These are the activations of a small neural network, seen along a few directions. Each row is one input.
In each table, some parts of the input vary, and every possible input appears once, in random order.
Descriptions start from the smaller parts, as in this example, which fits no table here: one of 6 places along a line, together with either a single point or one of 11 places around a ring or (one of 2 separate values, together with one of 8 places around a ring).
Shared parts are said once, and a part with two or three values counts as separate values.
(in the rows, 128 means zero)

Other details of the inputs vary at random and push rows far along two fixed directions, the same in every table; ignore that.

Rows:
r1: [151 145 131 194  91 101 136  88 163 137 153 138 121 137 130 138 153]
r2: [111 160  84 139 179 173 143 113 124 126  80 108 132 118 157  86 109]
r3: [143 139 131 187 106 111 137  92 144 132 186 147 134 136 113 116 144]
r4: [114 135 111  82 149 140 118 148 125 123 101 115 124 127 137 131 115]
r5: [153 121 152 183 118 108 129 130 140 143 153 137 140 120 127 112 158]
r6: [107 142 100 116 158 174 161 121 136 132  85 111 126 138 144 123 101]
r7: [124 123 114 107 147 146 138 125 112 132 125 105 124 135 123 126 104]
r8: [143 101 185 112  98  66  98 164 133 139 170 123 140 121  99 164 150]
r9: [116  91 134  27 119 112  97 177  97 108 111 136 123 130 113 164 112]
r10: [150 141 139 201 126 114 127 117 147 135 145 128 141 136 130  98 158]
r11: [101 163  88 138 160 179 140 104 133 118  92 149 119 122 152 106 113]
r12: [115  86 148  31 119 118  99 185  97 117 105 143 121 114 117 160 120]
r13: [111 153  85 147 171 201 176  96 125 137  93 103 122 142 151 102  96]
r14: [152  83 171 127  82  75 116 152 109 139 196 134 136 130  96 160 154]
r15: [111 151  66 157 178 199 165  89 121 121  93 109 121 147 152  95 101]
r16: [117 127 114  81 150 146 130 142 130 126 104 110 118 133 128 141 101]
r17: [113 168  80 146 152 192 144  92 123 108  63 129 108 114 165  89 116]
r18: [122 128 102 107 143 141 132 124 107 129 123 108 133 133 127 125 104]
r19: [141 141 132 203 124  98 136 105 168 146 168 112 144 143 128 132 148]
r20: [155 121 169 176 104  80 115 129 160 143 177 135 135 137 117 138 173]
r21: [121  98 157  28 119 121 105 187  87 115 101 131 126 112 117 138 104]
r22: [114  96 164  25 114 116 102 186 101 123 105 133 127 117 116 161 111]
r23: [146 147 138 200 100 106 134  88 166 135 149 139 122 126 145 123 163]
r24: [132 149 129 200 115 108 135  90 165 133 172 151 135 136 124 124 150]
r25: [145  85 174 125  85  66 109 161 131 137 181 140 138 129 100 172 158]
r26: [147 133 156 197 127  97 132 117 151 146 153 113 146 124 118 110 152]
r27: [101 153  99 120 158 174 128 116 115 103  90 152 121 110 142  91 111]
r28: [129 104 130  26  92 124 102 147  73 102 110 144 104 118 118 160 103]
Each input here is: one of 4 places along a line, together with either one of 2 separate values or one of 5 places around a ring.
The inputs of r21 and r6 match in every part but the place on the line of 4. If r2 is changed in the same way as r21 into r6, which row does it become? -> r19
Which other rows does r28 become when the choice among 2 separate values takes its other values? List them by row number. -> r3

Rows:
r29: [161 129 172 176  75  77 101 119 130 123 157 155 130 109 127 120 170]
r30: [141 142 105 194 136 168 173  79 132 145 144 114 122 142 136 103 119]
r31: [100 141 101  57 134 144  98 134  93  86  79 164 117 105 137 118 100]
r32: [116 121 129  55 108 116  86 151  92  91  94 163 112 100 135 138 123]
r33: [132 139 155 179  78  84 113 112 180 131 153 172 123 123 137 151 173]
r34: [106 147  93 107 193 194 151 144 120 134  51  76 124 127 158 102  95]
r35: [130 109 115  63 114 146 130 127  83 116 113 113 112 136 126 146  94]
r36: [114 111 136  70 164 151 134 181 107 138  92  98 135 115 124 123 110]
r37: [136 146  95 207 149 165 172  77 138 144 158 123 136 153 129  95 123]
r38: [167 105 209 162  57  51  89 144 123 129 188 171 140 101  99 128 180]
r39: [141 135 102 166 121 130 147  85 134 133 154 115 119 148 130 134 123]
r40: [132 144 132 209 174 140 160 123 165 159 149 100 156 140 124  94 147]
r41: [114 183  72 234 210 191 181  85 185 150  90  73 137 144 169  80 132]
r42: [119 114 107  56 121 126 119 131  92 113 139 129 122 139 107 157  92]
r43: [146  98 202 148  88  44 112 167 187 162 182 120 146 140 107 184 175]
r44: [118 113 138  65 119 125  94 158  86  96 110 173 127 104 116 111 122]
r45: [128 106 128 106  93 110 129 126 144 133 151 140 113 154 121 183 126]
r46: [103 123 115  52 169 141 115 161 112 121  99 107 133 125 122 136 100]
Describe the family of inputs behind these rows. -> one of 3 separate values, together with either a single point or one of 5 places around a ring
The inputs of r37 and r44 match in every part but the choice among 3 separate values. If r42 is changed in the same way as r37 into r44, which row does it become? -> r31
Which other rows does r45 become when the choice among 3 separate values takes its other values? List them by row number. -> r33, r43
Which other rows agree with r41 in the choice among 3 separate values? List them by row number. -> r34, r36, r40, r43, r46

Rows:
r47: [141 103 148 127 133 122 135 151 119 146 155 113 141 146 109 135 128]
r48: [124 168  82 224 145 151 154  69 174 127 135 150 128 142 151 104 143]
r49: [120 140  79 152 136 177 162  92 122 118 106 136 107 137 149 122 108]
r50: [133  94 173  56  72  58  79 158 128 121 153 151 120 126 110 192 143]
r51: [152 126 149 155  89 100 134 104 132 137 173 125 132 143 118 140 134]
r52: [125 180  94 252 165 147 173  63 213 155 129 102 128 139 156 113 151]
r53: [171 112 159 194  75  73 121  99 138 147 202 120 132 149 119 140 165]
r54: [151 119 162 141 119  87 107 149 120 127 152 122 140 104 111 123 152]
r55: [124 150 132 151 128 151 132 110 117 116 117 157 126 109 129  93 125]
r56: [120  99 134  26 106  88  83 172  96 100 121 148 124 125 111 170 110]
r57: [153 123 165 179  81  87 110 129 135 120 157 163 132 113 119 123 168]
r58: [107 154  98 127 170 152 145 112 145 125 108 115 132 132 135 120 107]
r59: [ 91 147  93  31 167 191 119 142  72  96  41 131 113 102 143 101  72]
r60: [139 137 155 156 131 110 125 125 132 136 146 116 142 107 119 110 140]
r61: [102 166  96 166 189 202 173 112 148 135  66 111 133 134 160  79 107]
r62: [135 144 152 213 131 131 149 127 188 157 123 118 137 127 147 113 167]
r63: [143 111 186 127  90  73  99 156 144 140 141 123 128 109 125 158 161]
r64: [ 88 126  73  21 155 212 143 129  65 101  63 143 100 116 136 119  57]
r65: [136  95 163  32  97  90  71 180  67 102 119 145 126 103 105 140 122]
r66: [124 152 102 220 170 145 156  99 174 151 142 113 147 152 143 100 153]
r67: [142  97 132 110  90 109 118 128  99 121 157 149 112 132 116 150 129]
r68: [148 142 138 241 144 132 148 112 167 156 142 109 143 138 142  87 172]
r69: [129 115 140  95 107 130  99 143  89 105 120 161 120 103 125 109 135]
r70: [145 139 151 177 103  77 118 103 153 140 193 143 148 133 112 124 155]
r71: [113 146 111 134 119 132 128 107 156 119 115 158 115 131 142 144 132]
r72: [122 164  88 170 177 185 177  84 137 143 110  87 128 139 146  94  96]
r73: [138  89 171  81 121  99  96 189  97 130 138 132 141 107 104 130 146]
r74: [134 117 124 144 143 142 157 139 136 147 129 105 133 145 125 137 121]
r75: [145 169 138 245 114 124 147  78 186 141 126 127 127 124 162 110 170]
r76: [157  94 174 125  59  73 117 130 119 133 193 157 125 134  94 159 141]
r77: [149  97 174  91  91  80 116 154 116 138 169 111 140 136  97 163 124]
r78: [115 160 104 142 168 166 151 110 136 126  79 105 128 118 144 102 106]
r79: [112 161  98 135 152 173 142  99 126 114  78 127 117 120 152  97 103]
r80: [120 154  95 147 148 164 137 110 126 111  75 123 118 119 157 100 118]
r81: [137 136 144 172 103  89 119 106 150 133 188 164 142 126 108 125 151]
r82: [126 117 137 109 104  99 114 128 131 120 154 165 125 129 110 150 125]
r83: [119 124 115  88 127 153 113 143  90 101  89 156 109 108 139 115 119]
r84: [134 105 148  98  94  81  92 146 114 114 174 169 135 122 102 145 142]
r85: [143  99 191 108 111  84 108 176 116 141 157 135 152 106  95 131 150]
r86: [ 98 128  87  34 171 176 119 166  87 101  30 107 112 107 147 124  83]
r87: [108 107 120  38 148 169 138 166  98 129  92 109 127 143 123 141  86]
r88: [100 138 109 123 159 156 138 133 164 142  96 118 123 141 147 135 126]
r89: [136 118 126 157 142 146 154 130 135 151 143  99 138 151 129 122 138]
r90: [144 133 118 178 137 131 150 107 138 143 151  91 132 144 133 123 137]
r91: [146 105 195 103  58  66  88 161 126 118 143 174 120  97 115 165 165]
r92: [105 147  86 147 169 203 176 113 156 150  75  94 115 150 166 119 108]
r93: [121 141 119 122 124 120 124 113 137 118 137 139 133 132 124 131 127]
r94: [133 135 126 157 127 135 148 110 155 150 127  97 116 143 145 149 127]
r95: [102 137 103 122 178 160 133 136 134 127 107 121 140 138 134 110 117]
r96: [140 107 154 100  96  71  88 145 116 118 173 148 139 131 106 145 144]
r97: [131 109 119  84 127 126 131 146 109 125 117  96 122 133 125 153 103]
r98: [138 127 128 131  94 126 135 104 136 139 130 113 113 135 143 155 135]
r99: [121 137 136 173 148 122 140 119 169 149 151 126 142 151 121 125 135]
r100: [125 135 107 120 130 117 116 119 127 118 132 133 129 135 131 129 134]
r101: [115 152  63 158 158 208 167  80 112 120  97 129 107 137 157  91 100]
r102: [ 93 118  97  37 178 191 125 182  93 109  32 115 119 116 146 116  92]
r103: [134 152 130 196 149 105 142  98 168 146 173 117 146 126 118 117 143]
r104: [116 152  98 120 152 175 122 120 103 103  69 128 115 124 156  92 115]
r105: [108 124 109  72 161 134 113 145 110 115 112 121 128 125 123 135 103]
r106: [165  92 177 130  90  63 109 146 115 143 197 108 139 134  92 153 146]
r107: [137 159 102 241 114 162 181  61 178 147 141 133 107 139 156 121 149]
r108: [155 116 168 181 100  43 109 136 169 146 198 127 150 136  98 156 164]
r109: [102 110 129  38 155 133 113 174 106 122 116 130 137 117 108 143 106]
r110: [107 137  97 130 172 156 144 135 148 132 103 117 135 142 139 123 120]
r111: [ 96 127  83   4 152 192 131 137  62 103  66 119 105 121 137 124  60]
r112: [102 117  79  14 147 186 122 140  60  99  69 115 103 127 141 125  72]
r113: [120 114 124  87 140 105 102 153 119 117 135 121 131 126 117 146 125]
r114: [151 131 143 193 129 104 127 121 143 137 150 110 133 118 129 113 159]
r115: [124  91 175  19  78  95  81 182  76  98 119 176 123  96 100 153 120]
r116: [148  92 182 107 105  92 125 160 117 155 181 116 150 138  91 145 137]
r117: [163  92 173  99  60  61 103 149 104 125 175 133 133 137 100 174 139]
r118: [128 167  82 236 145 148 152  63 169 131 148 148 129 143 151  97 154]
The inputs of r69 and r65 match in every part but one. If r83 is changed in the same way as r69 into r65, which row does it become? -> r104
The inputs of r58 and r99 match in every part but one. If r78 is changed in the same way as r58 into r99, which row does it become? -> r61
Describe the family of inputs behind these rows. -> one of 3 separate values, together with one of 4 places along a line, together with either a single point or one of 5 places around a ring
Which other rows does r112 become when the choice among 3 separate values takes its other values? List them by row number. -> r65, r96
Which other rows does r110 become when the place on the line of 4 takes its other values? List them by row number. -> r48, r56, r108
Which other rows does r96 become when the place on the line of 4 takes its other values? List them by row number. -> r84, r95, r105
